A small network was shown many inputs. Here are its activations along a few directions, one row for each input.
In each table, some parts of the input vary, and every possible input appears once, in random order.
Descriptions start from the smaller parts, as in this example, which fits no table here: one of 3 separate values, together with either a single point or one of 11 places along a line or (one of 4 places along a line, together with one of 8 places around a ring).
Shared parts are said once, and a part with two or three values counts as separate values.

Other details of the inputs shift rows strongly along three fixed directions, in all tables alike. That doesn't count.

Table:
R1: 2,37,-18,-29,21,-10,12,-12,-24,0,-29,-35
R2: -2,-15,11,19,-11,-10,-6,10,-8,28,20,25
R3: -12,22,1,-16,15,1,-13,23,-29,-5,1,-33
R4: -11,-51,-25,8,-21,35,-24,-2,22,-27,9,-2
R5: -26,-28,-11,15,0,16,-22,-13,44,-27,-8,-10
R6: -29,-97,-53,-59,-35,46,26,-39,4,4,17,-28
R7: -17,-33,-1,14,-5,27,-21,-3,33,-33,2,-8
R8: 29,25,-19,-2,19,-8,9,11,-49,4,1,-16
R9: 16,22,27,49,9,0,-18,2,52,-38,-18,13
R10: -12,-6,18,10,-8,-11,3,7,0,18,29,21
R11: 6,1,1,-3,-15,-14,13,-15,11,21,-17,32
R12: -1,7,6,-5,-10,-14,19,-16,19,15,-14,31
R13: 23,34,-12,-34,14,-25,33,12,-72,28,6,-15
R14: 18,-1,30,-1,1,-9,19,-10,15,18,3,10
R15: 9,5,23,-5,-6,-10,17,-14,15,9,-6,25
R16: -6,-10,14,11,-16,-11,-1,11,-7,25,26,22
R17: 10,7,17,-3,-9,-10,16,-11,12,13,-3,33
R18: 14,3,-82,-19,15,35,-10,-3,-35,-44,-29,-61
R19: -16,-5,30,3,-9,-6,-6,8,9,14,12,18
R20: -11,30,8,5,10,-10,-7,26,-23,-8,15,-16
R21: 19,5,18,13,-2,-14,24,-8,7,17,23,21
R22: -11,-9,28,9,-4,-8,7,5,4,21,24,7
R23: 10,-1,26,-7,2,-13,19,-21,15,17,-10,15
R24: 15,-96,-54,-52,-31,48,39,-43,-5,8,16,-17
R25: 26,-21,-7,33,2,13,10,-7,38,-36,20,-11
R26: 1,6,9,78,4,13,-68,31,57,-61,1,13
R27: -11,-20,-33,-24,19,25,10,1,-37,-6,22,-61
R28: -23,-12,25,-7,-4,-6,-1,-9,7,21,0,13
R29: -22,-6,-52,-2,12,38,-31,9,8,-66,-17,-62
R30: -1,10,14,-2,-9,-14,15,-18,26,9,-16,24
R31: -20,33,7,-6,4,-4,-18,18,-17,-13,-9,-7
R32: -13,-16,10,2,-13,-4,-14,1,-8,26,-4,36
R33: -26,-11,0,-5,-19,-9,-7,1,4,22,-9,30
R34: -16,-9,33,-2,1,-10,-1,-2,6,25,9,9
R35: 26,-10,9,6,-3,-9,8,-5,0,27,-1,28
R36: -21,30,-6,-16,1,-2,-16,21,-28,-10,-7,-7
R37: 19,34,-13,-16,10,-8,1,6,-46,9,-25,-3
R38: 17,33,2,-25,25,-8,21,3,-33,12,-10,-34
R39: 19,-2,28,12,6,-16,29,-11,9,17,16,10
R40: -29,33,-19,-16,1,-7,-15,18,-19,-8,-17,-8
R41: 20,-1,28,13,13,-18,28,-15,12,23,14,7
R42: 22,28,-16,-38,15,-14,17,12,-58,14,-7,-16
R43: 23,-18,-8,24,0,20,-4,-7,40,-32,10,-1
R44: -10,82,-13,65,22,-11,-83,45,3,-61,-43,-10
R45: 17,38,6,-25,16,-14,18,7,-33,6,-6,-15
R46: -9,-41,-20,24,-11,40,-27,4,40,-39,21,-14
R47: -7,-14,17,10,-9,-6,-17,10,-5,27,5,31
R48: 1,4,16,-6,-5,-15,20,-20,22,15,-18,18
Each input here is: one of 2 separate values, together with one of 4 places along a line, together with one of 6 places along a line.
Question: Changing only the choice among 2 separate values turns R16 into R13. The same change can be made to R40. Which row results?
Answer: R12
Question: Changing only the choice among 2 separate values turns R36 into R17. The same change can be made to R29. Which row results?
Answer: R48
Question: Which other rows does R35 become when the choice among 2 separate values takes its other values? List them by row number.
Answer: R47
Question: Which other rows does R35 become when the place on the line of 6 takes its other values? List them by row number.
Answer: R14, R38, R42, R43, R45

Table:
R49: 15,-30,-13,19,4,31,-18,-12,22,-29,-4,-19
R50: -1,-38,1,-4,-20,0,21,-2,-2,33,37,24
R51: 5,40,29,33,14,-20,2,-8,36,-18,-10,10
R52: 27,-7,-22,19,-2,12,-4,-3,30,-32,-2,-1
R53: -41,-14,-9,5,-12,14,-32,5,29,-22,-10,3
R54: 18,18,50,11,0,-44,28,-21,6,58,-12,46
R55: -12,76,17,1,26,-21,-20,37,-35,-24,-11,-27
R56: -29,-41,-13,-19,-37,5,3,-9,2,29,1,36
R57: -2,8,16,17,3,10,-14,0,35,-31,-2,-3
R58: -24,-59,-42,3,-13,42,-34,-7,18,-26,-10,-15
R59: 22,24,-31,-41,9,-8,44,-11,-51,15,-3,-18
R60: 23,-14,-8,23,11,12,-13,-7,29,-21,-13,-10
R61: -5,-49,11,-2,-8,2,10,-9,-3,41,28,11
R62: 19,32,-46,-13,13,22,-11,18,-35,-45,-9,-47
R63: -25,20,1,-38,10,-13,18,17,-53,27,18,-28
R64: 6,-32,9,-11,-22,-1,23,-8,-2,25,24,32
R65: 2,-1,-9,-40,11,1,13,5,-63,24,1,-27
R66: 2,67,59,36,13,-43,-13,15,36,-4,-22,33
Question: What do these inputs look like to the network?
Answer: one of 3 separate values, together with either a single point or one of 5 places along a line
Question: Changing only the choice among 3 separate values turns R64 into R55. The same change can be made to R52. Which row results?
Answer: R66
Question: Which other rows agree with R54 in the choice among 3 separate values? List them by row number.
Answer: R49, R58, R60, R61, R65
Question: Which other rows does R50 become when the choice among 3 separate values takes its other values? List them by row number.
Answer: R61, R63
Question: Which other rows does R59 become when the choice among 3 separate values takes its other values? List them by row number.
Answer: R51, R54

Table:
R67: 11,38,-18,-9,18,-3,1,7,-22,-20,-15,-29
R68: -7,-15,0,26,-7,12,-21,6,27,-19,10,7
R69: 12,6,26,33,5,-9,-8,2,22,-1,4,18
R70: 14,7,20,39,6,-5,-13,4,28,-14,4,13
R71: 12,17,28,38,2,-14,-9,6,27,-5,5,25
R72: -7,20,24,46,-2,-10,-32,18,32,-18,2,27
R73: -16,14,47,-1,-10,-35,4,-2,4,50,-9,51
R74: -10,31,-11,-8,12,-3,-15,23,-35,-9,-5,-23
R75: -2,37,21,-50,10,-32,41,-3,-49,47,-5,-4
R76: -8,-24,-3,21,-8,15,-17,3,25,-17,10,4
R77: 11,34,-10,-5,19,-5,-1,15,-32,-11,-3,-27
R78: 16,-70,-44,-13,-15,42,17,-33,25,-19,6,-18
R79: 12,35,41,42,8,-26,-14,3,32,0,-14,33
R80: -10,-7,10,11,-13,-4,-8,-5,23,5,-7,27
R81: -8,-65,-32,-24,-23,30,11,-25,13,3,4,0
R82: 14,-24,-4,23,-3,15,-1,-7,27,-19,13,-2
R83: 5,-75,-13,-56,-29,11,60,-47,-6,56,16,16
R84: -8,17,-19,-9,14,8,-17,19,-34,-14,-4,-32
R85: -7,-46,-30,12,-11,36,-15,-12,39,-38,3,-15
R86: -9,13,-24,-13,12,11,-14,18,-35,-16,-2,-35
R87: -25,-7,52,-38,-19,-37,38,-16,-9,78,7,50
R88: 12,20,-27,-10,15,8,2,11,-31,-21,3,-36
R89: 10,31,-17,-14,17,-1,4,5,-27,-12,-14,-30
R90: -14,15,-17,-39,5,-4,7,5,-44,15,-11,-20
Question: What do these inputs look like to the network?
Answer: one of 2 separate values, together with either a single point or one of 5 places along a line or one of 6 places along a line
Question: Which other rows does R86 become when the place on the line of 6 takes its other values? List them by row number.
Answer: R68, R72, R74, R76, R84
Question: Which other rows does R83 become when the place on the line of 5 takes its other values? List them by row number.
Answer: R67, R78, R79, R89
